Each row below holds a small network's activations on one input, seen along a few directions.
Each table varies a few parts of the input and shows all the possible inputs, shuffled.
A made-up example of a description, with smaller parts first: values(2) and (point or line(11) or (line(4) and ring(8))).
Shared parts are said once, and a part with two or three values counts as separate values.

Rows:
row 1: [ 1.11  2.42  2.18  0.00 -3.86 -1.81  0.46 -2.17 -0.48 -3.47  3.06]
row 2: [ 0.68 -3.40  0.25 -0.83 -1.11 -0.94  1.05 -0.50  1.23 -6.00  2.37]
row 3: [-0.52  0.80  2.52 -0.13  1.37 -1.78 -4.93  3.49 -3.31  2.14 -1.88]
row 4: [-1.73 -2.42  2.09  2.10 -2.99 -4.08 -1.40  3.05  1.96 -4.18  2.00]
row 5: [-0.07  0.22 -2.31  2.70 -1.00  5.36  6.84 -4.29  2.85 -1.58  3.31]
row 6: [ 1.60  3.13 -4.64 -1.31  5.03  6.02  3.61 -0.04  3.85  2.34 -1.27]
row 7: [-1.69 -4.92 -0.19 -0.15 -0.67 -2.81 -0.69  1.03  1.38 -4.59  3.45]
row 8: [ 1.64  3.87  1.89 -0.60 -1.57 -1.05 -1.85 -1.05 -4.27 -0.13  1.56]
row 9: [ 1.20  3.19 -2.14 -0.55 -3.05  6.50  2.36 -3.93 -1.41  5.47  2.28]
row 10: [ 0.98  3.07  2.09 -1.50  2.90 -0.37 -2.13 -0.07 -3.68  0.91 -1.29]
row 11: [ 3.15  1.06  1.25 -0.34 -2.20 -0.02 -3.40  0.28 -5.20  0.73  1.30]
row 12: [-1.99 -3.02 -6.24  4.49 -2.18  1.85  7.48 -3.27  3.02  3.21  0.17]
row 13: [ 1.81 -0.12  1.30  0.13 -1.25 -1.85 -4.27  0.93 -4.12  1.56  2.13]
row 14: [-0.63  3.13  3.44 -0.12 -3.51 -1.40 -3.96 -0.65 -3.75  0.12 -1.39]
row 15: [-1.47 -2.86 -6.48  2.67  2.02  1.55  7.00 -1.60  4.46  4.11 -3.01]
row 16: [-1.73 -4.37  0.03 -1.06  3.52 -2.34 -0.93  2.60  1.79 -3.01  0.85]
row 17: [ 0.96 -3.43  0.82 -1.35  3.09 -0.21  0.81  1.04  2.35 -4.75 -0.32]
row 18: [ 1.62  0.80 -5.90 -0.59 -0.55  2.78  2.98 -0.66 -0.10  9.41 -3.81]
row 19: [ 0.44 -0.36  0.68 -1.15  2.93 -0.82 -3.62  2.76 -5.08  1.57 -0.63]
row 20: [ 2.17 -1.45  1.21 -0.73 -4.09 -0.93 -1.63 -1.82 -1.73 -2.69  3.20]
row 21: [-2.67  0.05  2.47 -0.21 -3.03 -2.65  0.66  0.40  2.35 -6.13 -0.54]
row 22: [ 0.81  1.41 -2.71  0.85  3.90  5.70  6.06 -1.46  5.13 -1.13 -0.26]
row 23: [ 2.24 -1.11  1.21 -1.34  5.10  0.48 -1.53  1.67 -0.75 -1.76 -2.83]
row 24: [-0.08  0.66 -1.80  2.44 -4.16  6.32  3.72 -6.49  0.71  1.88  3.21]
row 25: [-0.90  0.06  2.43 -1.36  3.46 -1.03  2.21  0.10  2.46 -3.96  0.60]
row 26: [-2.44 -2.27  2.44  0.19  1.77 -3.56 -1.86  4.72  2.92 -2.18 -0.45]
row 27: [-1.36 -1.39 -5.64  4.09 -4.89  2.05  4.85 -5.36  0.99  5.88  0.75]
row 28: [ 0.30  1.48  2.30 -2.13  5.40 -0.65 -0.38  0.70  0.95 -1.12 -1.01]
row 29: [-0.98  2.92  3.12 -1.98  1.36 -0.94 -4.13  0.78 -2.61  1.25 -4.04]
row 30: [ 0.76 -3.22  0.71  1.02 -3.30 -3.24 -3.59 -0.89 -1.26 -1.17  3.79]
row 31: [-0.65 -0.70  2.44  2.37 -5.29 -3.46 -4.17  1.03 -0.62 -1.97  2.05]
row 32: [-0.45  0.13  1.61 -1.10 -1.35 -1.59  2.54 -0.87  1.58 -5.46  2.75]
row 33: [-1.14 -0.72  2.55 -0.55  3.44 -3.04 -2.98  5.77  1.01  0.80 -1.40]
row 34: [-2.25  1.62  3.03 -1.85  4.33 -1.41 -2.02  2.09  1.87 -1.17 -3.70]
row 35: [-1.19  2.13  3.03  0.70 -5.34 -2.79 -2.48 -1.35  0.02 -3.33  0.39]
row 36: [ 2.02  3.99 -3.77 -2.49  0.73  7.39  1.92 -0.95 -0.24  5.80 -1.69]
row 37: [ 0.49  0.84  2.51  1.67 -3.46 -2.18 -5.12  2.28 -3.82  0.82  0.36]
row 38: [-3.90 -0.02  3.41 -1.38  1.58 -1.95  0.44  2.02  3.38 -4.03 -3.11]
row 39: [ 0.85  0.79 -4.51  2.23 -3.43  2.62  3.29 -3.46 -1.11  8.88 -0.46]
row 40: [-0.58 -1.82 -0.53 -1.76  5.14 -1.93 -2.89  3.15 -0.90 -0.62 -0.88]
row 41: [ 2.08  0.80  0.92 -1.13  2.61  0.67 -2.95  1.10 -5.45  1.02 -1.60]
row 42: [ 1.50 -0.98 -7.08  0.04  2.61  1.52  4.64 -0.12  3.62  6.54 -3.95]
Q: What is each input in this table made of?
A: ring(6) and (values(2) or ring(5))
Q: The inputs of row 21 and row 29 match in every part but the ring(6) part. If row 12 is changed in the same way as row 21 into row 29, which row does it become?
A: row 18
Q: The inputs of row 14 and row 35 match in every part but the ring(6) part. If row 37 is changed in the same way as row 14 into row 35, which row does it become?
A: row 31
Q: Change only the ring(5) part in row 41. List by row number the other rows that result.
A: row 3, row 10, row 19, row 29

Rows:
row 43: [-2.45 -1.35  2.65 -1.12  3.58 -1.67 -0.83  3.01  2.48 -4.28 -1.42]
row 44: [ 0.83  1.05  2.51  0.83 -3.58 -3.73 -6.78  1.33 -6.71  1.49  0.19]
row 45: [-0.91  0.12 -2.04 -0.03  1.87 -0.02  3.42 -0.24  2.64  1.45 -2.77]
row 46: [-0.80 -2.09  1.03 -1.74  5.08 -1.27 -0.72  3.20  2.62 -4.44 -0.39]
row 47: [ 2.02  4.27  4.19 -1.54 -3.39 -1.39 -7.14  0.58 -8.27  1.77  1.24]
row 48: [ 0.20 -1.33  3.15  0.24 -4.16 -4.61 -3.59  0.71 -1.32 -4.67  2.59]
row 49: [-0.45 -1.28 -1.24 -0.10  2.79  0.74  4.20 -1.22  3.22 -2.53 -0.96]
row 50: [-1.42 -0.93  4.40  0.44 -4.47 -4.63 -3.57  1.12 -0.96 -4.65  2.67]
row 51: [ 0.47 -1.62 -2.50 -0.97  3.29  1.51  3.80 -0.26  3.38 -1.21 -0.41]
row 52: [-0.58 -1.50  4.47  0.53 -3.61 -3.83 -2.74 -0.35 -0.66 -6.95  3.46]
row 53: [-1.75 -0.02 -3.53  2.58 -2.71  3.56  6.06 -4.70  3.21  1.41  1.17]
row 54: [-1.46 -1.37  4.60  0.77 -4.75 -4.10 -2.86 -0.13 -0.20 -6.25  2.78]
row 55: [ 1.14  0.47 -1.84 -0.32  2.27  0.27 -1.40  0.51 -2.92  6.11 -3.31]
row 56: [-0.40 -1.34  1.04 -1.94  4.12 -1.99 -1.86  4.10  1.50 -2.81 -1.50]
row 57: [ 0.09  0.30  1.71 -1.07  4.48 -1.72 -4.91  3.67 -3.54  3.69 -2.55]
row 58: [-0.86  0.48 -4.43  2.96 -3.21  3.37  5.32 -3.38  2.77  4.01  0.99]
row 59: [ 2.63  5.10  0.07 -2.03  1.77  2.23 -2.24 -0.56 -4.22  6.05 -2.67]
row 60: [-1.34 -1.64  2.43 -0.78  4.18 -1.57 -0.94  2.98  2.41 -5.26 -0.76]
row 61: [ 0.48 -0.91 -2.72 -0.83  2.17  0.69  3.02  0.68  2.79  0.50 -1.67]
row 62: [-1.54 -0.74 -1.22 -0.46  1.88  0.40  4.01 -0.94  3.14 -1.21 -1.97]
row 63: [ 0.10 -2.12  3.34 -0.52 -3.55 -3.94 -3.02 -0.05 -0.75 -6.45  4.23]
row 64: [ 1.90  0.31 -5.13  1.78 -2.66  4.37  1.98 -3.08 -2.79  8.70 -0.29]
row 65: [-1.78 -0.53  2.19 -1.42  3.37 -1.97 -2.20  4.60  1.99 -2.25 -1.71]
row 66: [ 0.15 -1.46 -4.96  2.06 -0.83  4.15  6.66 -3.93  2.87  1.86  2.64]
row 67: [ 3.24  5.27 -3.02  0.32 -3.53  6.27  0.24 -4.06 -3.51  8.26 -0.56]
row 68: [-0.41 -0.58 -3.60  2.89 -2.10  4.06  6.14 -4.67  3.21  0.70  2.08]
row 69: [ 0.97 -0.60 -5.30  2.31 -2.41  4.04  5.39 -2.50  2.67  4.06  1.40]
row 70: [ 1.93  4.05  3.73 -2.83  4.11  0.79 -5.47  3.58 -5.04  2.89 -2.49]
Q: The inputs of row 68 and row 49 match in every part but one. If row 69 is changed in the same way as row 68 into row 49, which row does it become?
A: row 61
Q: What is each input in this table made of?
A: line(4) and (values(2) or ring(5))
Q: Change only the line(4) part in row 46. List by row number the other rows that result.
A: row 51, row 63, row 66
Q: Change only the values(2) part in row 47. List by row number the other rows that result.
A: row 44
Q: Change only the ring(5) part in row 46. List by row number the other rows that result.
A: row 43, row 56, row 60, row 65
